A small network was trained on invented records. Each row is its activation on one of them, seen along a few directions.
Here are examples, each followed by its value of one field, H.
Records without H are marked absent.
The largest differences between rows may come from other fields.
Strong random noise was added to every row along 18 fixed directions; ignore it. To show where, here is one row again and again, with new noise each time:
[  24 -208   39  137 -158 -317   36 -359 -377   22   79 -244 -116  -10
 -241 -291 -153  182  -25   98  439  230 -215  -18   -6   55  -68 -230
  -68  -22  215]
[ 196  -95  372  -57 -139 -327  267  126 -197  190  166 -117 -197  344
  230  -66  292  -74 -474  177  360  139  -34   67   26  -24  110  435
  -54  191 -692]
[-308 -432  157   30  -69   29   73  199 -159  213  338   78 -130  -54
   88 -168   78  -13   53  100  157  -33 -265  164 -414  132  242  115
  141  301  705]
[-186 -176  263  157  277 -181  332 -259  207  285   86 -136  -88   52
  133  312  139  205  554   39 -203  256  -65  260   63  -29 -251   11
 -249  290  -54]
[-250 -369  285 -197  189    4  391   15   71   89  -37 -131  -68  308
  -14  -17  291 -142 -141 -285  -81   94 -173   13  135  453  508  310
  187  231   40]
[ 102  159 -301  238 -101   99 -191  199 -100  -69   31 -365  105   95
  218   52   67 -122   -1  -40  203 -108  -14 -109 -209  -96  -75 -114
  120 -218   13]
[ 250  248 -112  -92  211 -292  326  130 -169   65  106 -109  187   91
  117  -65 -283   46 -400  265   75  419  337    9    1  180 -295  -77
  262  122 -353]
[ 106 -218  101  331  316  -17   62 -199  257  175 -173 -302   12   13
  223 -115 -101    0   11  -55  645 -259   -3 -467 -456  248  280  -29
   82  126  306]
[ 157  -92 -171   34  125  202  -41  228   24 -290   44   19   36 -220
    1 -102   89   69 -204 -210 -203  -81   17 -197 -193  -68  161  536
  734  282 -124]
[-184  666   68  322  381  258  106  232  285   10  -36 -273  -17 -533
 -147   82  399  194  271   27 -460  112  -49   53   38  299 -333  -12
   97 -105  -32]
[-192 -176 -217 -399 -494  228 -198  355  -66 -232  -16  361  349 -106
 -114  373  -84  -37   16 -336 -556 -323  189  203  108 -127  409  438
  199  305  216]
[ 309 -178  234  101  194 -115   38  384  224  -61 -242 -574 -158   22
 -237  162 -196  -40 -120 -165 -174 -270    3  158 -122  261  -73   52
 -214  379  -88]
[ 110  354 -309   65 -248 -120  -75 -175   62 -124   33  -21  287 -485
 -177  120 -231  211  220 -251   72 -318 -210  -25   96 -344 -308  182
 -507  -24   34]
[  62   -6  -98  241    2   64 -113  292   70 -144  -19 -479    1  350
  193  404 -141 -240   20  -36 -114   47  173  354 -295  235  142 -150
  344  -28 -235]
[-394 -154  161   62 -299  -36 -173 -227   -4  134   33 -195   64 -157
  171   56  137  147  360 -240  306  -80 -195 -177  -61  -44  119  299
  616 -141  129]
[ -47  211  142  202   79  -14  -10 -398   60  122  264  332 -290 -243
 -138 -147   81 -260 -130  483 -121 -138  -10   -3 -500  118   24 -313
 -321  223  171]
[-139 -102   46 -177 -299   36  355  381 -214  -66  109 -337  396 -282
 -125  316 -176  141 -135  -33  224   16 -156   90  266  117  -23  165
  -94  -17  -51]
[-230  -90   98 -191 -336  -30   42 -224  -11  -73  -99    2   50 -210
 -333   86    9  177  396 -135   72 -157 -321  -14  232  -66   92 -185
   17 -155  138]
[ -29   21  -29  -98  457  -51  439  -38  257  104 -297 -314  131  193
  -36  211   13   24  420   13 -324  189  199   80  145  318  -37 -626
   69   81  225]
[ 222  -46  -47  100  184 -251  193  316   39  -60  218   25 -116  135
   37 -343 -480  180 -194 -105  658  101 -388  278 -435  279  190  195
  254   66   49]

[ -50 -365  103  275 -453    9 -409 -277  -82 -160   49   20 -149  209
   10  332 -111 -125   33 -116   76 -133   25  366 -183 -115  453  280
 -200  115 -155]  h17
[  64  156   12  362  280  410  198  226  331 -226 -209 -282   57 -131
   -2  382    6   11  250  217   79  -31   84  217 -181  304  323 -467
   30 -230  -26]  h10
[ -90 -394 -245  257  138    8 -242 -124 -213  -69  125 -107 -122  175
  -88  -51 -121  -88   77 -190 -500  227   79  416 -131   67   32   47
 -259  364  704]  h18
[ 119  -79   30  -92   72 -468   73 -168  184  209   22  146   31   74
  207  -48 -462  214  253 -162  219  -19    2  252 -108 -112  -58  204
  -17  246  195]  h15
[-292 -364  -38   53  103   71  -22 -261 -364  272  150  -73  122  266
  390 -114  355   -2  -79    4   62  499  189 -448  233 -141 -247  237
  213  -46   26]  h6
[ -95  559  -54 -526 -259 -192  260  -83  -16  -63  -66   36  252 -106
 -156  -49  104 -198 -270 -186 -158  -68  -22   27  445  165  147  102
  167 -260 -287]  h3
[-161  -90   98   15 -100  -31   -9 -543  -86  -48   88  500  -46  107
  -55 -122  -72   57 -160   76  285  255   47  -79  -36  151  420  145
  183  -40 -253]  h12
[  61  127   89  -37  145 -265  142  -57   70   16   33  -80   -2   24
 -158  112 -223   63 -122 -173 -288  235   29  338  278  128 -295  286
 -413  182 -340]  h6
[ 268  -52  152  151  168  135 -159  500  -93  -91 -116 -214 -457  449
  -96 -241  270   31 -189   44  143  121 -270 -162   91   40 -224 -182
  -31 -312 -511]  h14
[ 322 -234  176   93  361  -31 -193  141  147   86 -141   26 -317  -51
 -137 -454 -152 -137 -411   91   29 -311  140 -298 -492  215   10   -1
  -30  422  354]  h13
[ 112 -384 -280   -3  -79   55  101   98  -96 -101 -138 -388  234  508
  385  401   86  -65  315 -114   33  143  206  163  132 -295  164 -175
  226  -64  -84]  h6
[  80   72 -277  312  185 -290 -252 -392 -118   98  -89 -234  113  -13
   91 -294 -328  256   65 -249  245  269  168 -169  -32   56 -284   84
   84  -14  349]  h16
[-344 -221  187 -170   97   43  375 -292  179   36  222 -179  125  -62
   30  482   36 -310   10 -193 -447   38 -178  132  281   56 -124  337
 -273  165 -303]  h2
[-147 -363  161 -209 -252  519  238  136  238 -269   30  119  332 -338
  -28  604  -59 -267 -222  -99   69 -578 -155 -216   50  -43  547  413
 -188   93 -256]  h18
[  12 -117   71 -356   69   49  376  126  336 -131 -149 -164  119  -17
  -98  300  -30 -224   99 -244 -273 -318 -157  195  180   69  235    1
  -56   94  -36]  h5
[-222  -86  -99 -190  211  -46  487 -119  -68  243  283 -179  265  221
  275   13 -175 -356 -188  129  356  225 -153 -128   34  204 -193 -324
 -220 -233  117]  h3
[  -5 -313   63 -170   37  -61  -75  303 -110  -28   76 -154   61  -16
 -155  101 -297  120 -248 -409 -309   88 -132  -16  435  -73 -539  619
 -345  200 -216]  h5
[-118 -316  285   63  -31  -21 -148  316 -314  138 -123 -413 -257   24
 -257 -315  381  227  -20  -98  -86  162 -131  -78  221  126 -178  100
   12   97  320]  h7
[ 192  206  193  151  142   27 -161  -98  350  -73 -111 -104 -188 -355
 -168  145 -188  -98   69  220 -213 -309  116  -80 -305   -6 -262 -253
  129   92 -246]  h17
[ 435  359 -126 -248   20  -93  150  513  100 -168 -164 -197   97   66
 -261  196 -244 -237 -350   58 -351 -242  161  256  148   65 -235 -274
 -603   78 -328]  h11
[-149 -192  386 -213 -231   94  121  -68  163   21   36 -109  -50 -317
 -180  105  117 -172  -93  -81  233 -507 -479 -359   85  -97   -8  194
 -193  -68 -244]  h9
[ -83  191 -379  133 -483  232 -165  190  -53 -352  196 -451  140 -329
   76  152  388 -245  182 -324  -57 -390 -403  301 -189 -353  200  292
  326 -227   96]  h4
[  -5 -464 -312   85  134  -83  -87 -175  -18   74  118  222   70  491
  260   20 -287  -67   98 -280   56   76   46   90 -234  -65  183  156
 -239  308  380]  h8
[  43  419   54  237 -108 -368 -700 -453  219  279  -97  -42 -276   81
  193  -87   -1 -135  230 -171 -186 -281  158  -63 -184 -250 -438  112
 -172  -64  -99]  h1
[-250 -325  184 -321 -145    5  213  416 -368  157  303  213  -54  319
    4  -63   92   55 -208  137   67  350 -222   66  231   62 -124   79
  -36  -13 -133]  h4
[ 256  270  -66  245 -159 -299  -63 -114  -73  -95 -272 -233  129  -76
    4  129 -139  522  313   -2  216  308  303  332  212 -121  -37   -8
  178 -102 -271]  h16
[ 279   82   52  233   56 -217   24  -35   35 -141   89  116 -158 -460
 -251 -390 -338  330 -149   41  406  -48 -192  223 -358   83  130  264
   64  220  171]  h13
[-123  214   29    3   41   59  233  455   98  234   61 -274  273  257
  427  268 -223 -179  -52  205  574   66   32  119  -95  314  -34 -353
 -134 -470  -59]  h10
[  68 -243   15  -18   -4  163  -51    4 -161   74  190  363 -100 -106
  114 -145  209 -168 -281  326 -134 -162  158 -224 -239 -242   97   99
 -130  343  264]  h5
[ 201  242 -114 -181 -374   14  -54   32   98 -247 -215 -226  136 -314
 -204   44   22  -73   93  -72  184 -499 -160 -131   28 -262   47 -226
  159 -260 -137]  h8
[-156 -234 -110   92 -292  215 -377  266 -386 -159  353   91 -234  -30
 -223  -43 -141  -94    6  223 -186   61 -279  261 -163 -167 -279 -304
 -149 -140  312]  h2
[-308  116  271  177 -243  451 -192  624   25  107  197 -175   74 -206
  323  456  347  -74  -30  154   -3  -94   -9   -2  -10  -85 -207  361
   55 -245 -412]  h17
[ 357  473 -116   23  221  -59  205   53  106  -78  -58  -20  180 -358
  108  -56 -269  208  -76  347  283   56  198 -287  -63  -89 -309 -257
  442 -191 -333]  h15
[-109  -64    9    6  150  164  327  131  139   28  -39  244   28   41
   94   21  366  223  337  -30   29   55 -102  159    7   36  454   63
   15   99  234]  h12
[-221  365  323  -90  -83  179  -66 -298  196   -7 -240  154  -28 -384
 -336   30  274  -29  -59   19 -171 -212    0 -354  322  193   78  -14
 -151 -245 -251]  h1
[ -38  357  148 -218 -302    1 -498   70  216  183 -201  252  -20   87
  -42   69 -125 -142  -43 -105  106 -469  -22 -389  181 -138 -401  -89
 -538 -412 -393]  h14
[  -2 -354  -82  178 -281   25 -127 -229 -227 -352   88 -473   -8 -299
 -316  127 -263  -92    2   -6  -29  -70 -143  126 -210  -21   66 -148
  352   85  177]  h9
[-366  256   -4  247   19  101 -137  -84  247   58  233  166   -3 -269
 -204  135 -305  157  378 -195  103  -35 -522  209  -42  126 -379   -7
 -715 -277  116]  h4
[-130 -206 -152  204  -23  -47 -552 -163 -246  114   39  -87 -205  379
   53 -221   -8  -65   57 -149  -70  158   23 -214 -108  -53 -295 -101
   42  -85  232]  h7
[-122   -9 -159  242    9  437 -396 -143   -5 -204  -91  226 -121  -77
  -93 -272  495 -158 -177 -256 -206 -227   12 -302 -175   79  568  352
  119   39  322]  h11
[ 151  412  -59  -35  470 -338  263 -137 -130   93 -241  -75   -4  133
 -186 -469  -39  263 -156  154 -107  666  391    8  216  493 -128 -390
  368   -1   78]  h9
[  -6  -34  -59  141   -4 -159 -276 -538 -167  213  265  486   21  -82
   59 -148 -210   36 -298  110   31   96  198 -415  -86 -248 -423  358
 -546  288 -130]  h7
[ 186 -370  246  -54  383 -166  414  -36  178  142  174  106 -155  204
  208  211 -176  164  205  213   25  258 -128   71   81 -307 -454   15
 -170  236 -532]  h18
[ 152  189 -311 -120    2 -111  236  316 -166 -166   71 -252  265  -89
  -18  -59 -305  228  -12  -83  217  231 -159   83  189  -32 -313  -86
  291 -257 -107]  h13
[ 254  -63   61  101  -15 -224   14   89  -63 -114 -107 -273 -228  112
   40  -88  137  255  245  -12   29  192  -21  366   47 -194   36   43
  456   11 -174]  h10
[  -5   60  120  134  118  -51   38 -147  -69  159  178  175 -207  117
  231 -128  266 -146 -176  316  -66  146  199   23 -277   67  171   49
  194  181  -47]  h3
[ 169   50 -126  102    3 -108 -526  478  -80    8 -109  -66 -147  257
  208  -43   54  236  126 -264 -454  127  301  186   18 -224 -283  418
  438  155  -71]  h2
[ 102  267 -247  217  265  289  193  -20  160 -101  160   83  -26 -231
  178  -22  483 -186  136  254 -234  -93  -22   10 -342 -225   51 -158
   55   46   97]  absent
[ 308 -111  -77 -366  224 -267  367  -93  132  -96 -109   18  -60  231
 -138 -191 -103 -153  -99  -97 -126  -53  -61   98   48  -17  105 -158
   61  225  -70]  h11
[-252 -313 -467  236   67  485 -115 -243 -413 -275  323  113  145  381
  205  207  -23 -355 -226  188 -209  513  215  -95  -84   65  177 -260
  250 -211   13]  h1
[ 529   40 -243   41  202 -329  378   47  216  194 -219 -306  120  184
  501 -103  290  165  464   -4  449 -233   47  -30 -185 -518   45 -164
  -13  187  191]  h8
[-244  155  356   84 -431 -298 -262 -295 -114  305  -13  -49  -57 -242
  162  -90  204  103   59   49  221  -60  170  120  -33    6  204  356
  219   13  197]  h15
[  45  129 -242 -128  224   51  573   29 -145 -110  184  175  292  -94
  -36   -4  -46  -79 -397  185 -160  301  182  179   61  277  269    2
 -106  237  114]  h14
[ 245  -75   28  372  190   63  285  148  -90  -31  117 -280 -157 -112
  228   23  641  180  110  251  -92  191   63  190 -160 -289   62  251
  170  347 -169]  h12
[-140  -65  180 -118 -112  388  164  309  -35  296   66  458  -17  262
  267  311  472 -348  -46  688 -108 -229  295  -79 -163  -31  333 -572
 -595   74  173]  h16

Which value of H does each new row have?
[ 145  -20 -253 -167 -341   10    3  401  -82 -102  104 -222   56  560
  534  275  515 -359  -18 -283 -158 -138  -50  321   81 -452  257  416
  261  -60 -488]  h16
[-260 -550  316  -46   12  276  173  -57  -17    2   -8 -117 -128  -41
 -111  294  191 -197  170  325 -328  -41   67   58  -85  124  283 -402
  145  215  314]  h2
[-176 -138  472 -306 -361  101   44  302   59 -109 -145 -225  -99  -78
 -302  152   86    9  -55 -190  179 -230 -439  -48  375  138   96  133
  138 -323 -467]  h16
[  28  -15  -49  235   40 -340 -158   78  -72  334  114 -155  -45  158
  330 -125  -11   32   61  -55    9   61  223  324 -350    9  -28  261
 -108  401  502]  h9
[ -54  -38   81  169  177   51 -421   10    4  143  -65 -102 -375  308
  213 -295  430 -119   82  -74 -227  100   89 -157 -150  -44 -117   51
  506  -54   34]  h17
[ -65 -104  -45   40  288  -55   44 -212   55   36  -31  315 -177  241
  -30 -101  150  217  335 -186 -380  311  -32  263  224  -43   54  100
 -204  164  196]  h15
[  93  277  -80 -139 -306 -356 -185  224  -92  162  -30   27  157  -20
   83 -143 -358  160  -19  -55  355 -109   71  150  -30  -52 -129   31
  -55 -109  198]  h2
[-218   13  198 -300   78 -222  467  142  -33  235   52 -268  -31  120
   85 -158  195  -21  213  176  125  291 -145  264   44  238    2 -414
  560 -137  207]  h8
[  78   19 -113  326 -385  105 -708  235 -236 -105 -124    6   38  -31
 -118 -118 -378  229 -196  -92  543 -147   85 -210 -183   44   -1   86
 -141 -262  100]  h12
[-264    2  409 -353 -328 -253 -150    9  -21  459 -169  -28  249 -322
    6  122  -74  -26 -185   39 -178 -279  498 -229  141  127 -140  277
  -62  352  284]  h9
[ -94  -53 -122 -359 -137  -97  259  226 -283  255  177  291  345   33
  161  -42   55  129 -135    2   28  161   63  -32  397 -237 -221  264
 -520  122  194]  h6
[ 278  177  -28  249  167  303   -8  157  255 -313  -64  229 -360  188
  159  -35  514  -88   53   68  -80 -163  -85  141 -315  -77  657   91
  433  -54 -371]  h10
[ 409  -30  124  166  124 -141   75  -16  218 -149 -388 -681 -176 -139
 -321   55   31   22  167  -47   -7 -330  -67   -4  -58    0  -78 -348
 -133  139  -61]  h8
[-201 -300  -94   10   32  157 -104  253 -163  113  185 -162  -20   -4
  206   85  220   63  393   12 -353  134  -82   43   58 -371 -450  -29
  177   44  353]  h18
[-458 -302  -15  -93  -52  106   92 -114   85  203  372   11  255 -409
  187   77 -214  -33  230 -157  257 -224 -402 -293 -207 -123 -255  251
   94   21  467]  h12
[ 186   14 -267  361  474  154   93  -45   71 -185  -52  120  219   28
   63  193 -449  370   29   20   56  485  293   11   78  116 -143   29
 -130    8 -217]  h5
[ 117 -215  160  -74  136  -92  335  134  -10  -20  250 -149 -117 -179
   46 -102  175    9 -184  -37  -40   39 -271   84    0 -182 -138  514
  156  308 -246]  h6
[  50 -598 -231 -230 -111    4 -205 -170 -148 -183   62  -66  183  -21
  -18   28 -336 -139 -223 -399 -203 -148   31 -340   69 -312 -188  462
  277  290   17]  h13
[-173 -580 -133 -100 -267  -75  186 -568 -101 -103  138 -171  318  -83
   73  404 -337 -147  232  -31   63  -58   33   37  -84 -207  202  -83
  191  213  223]  h11
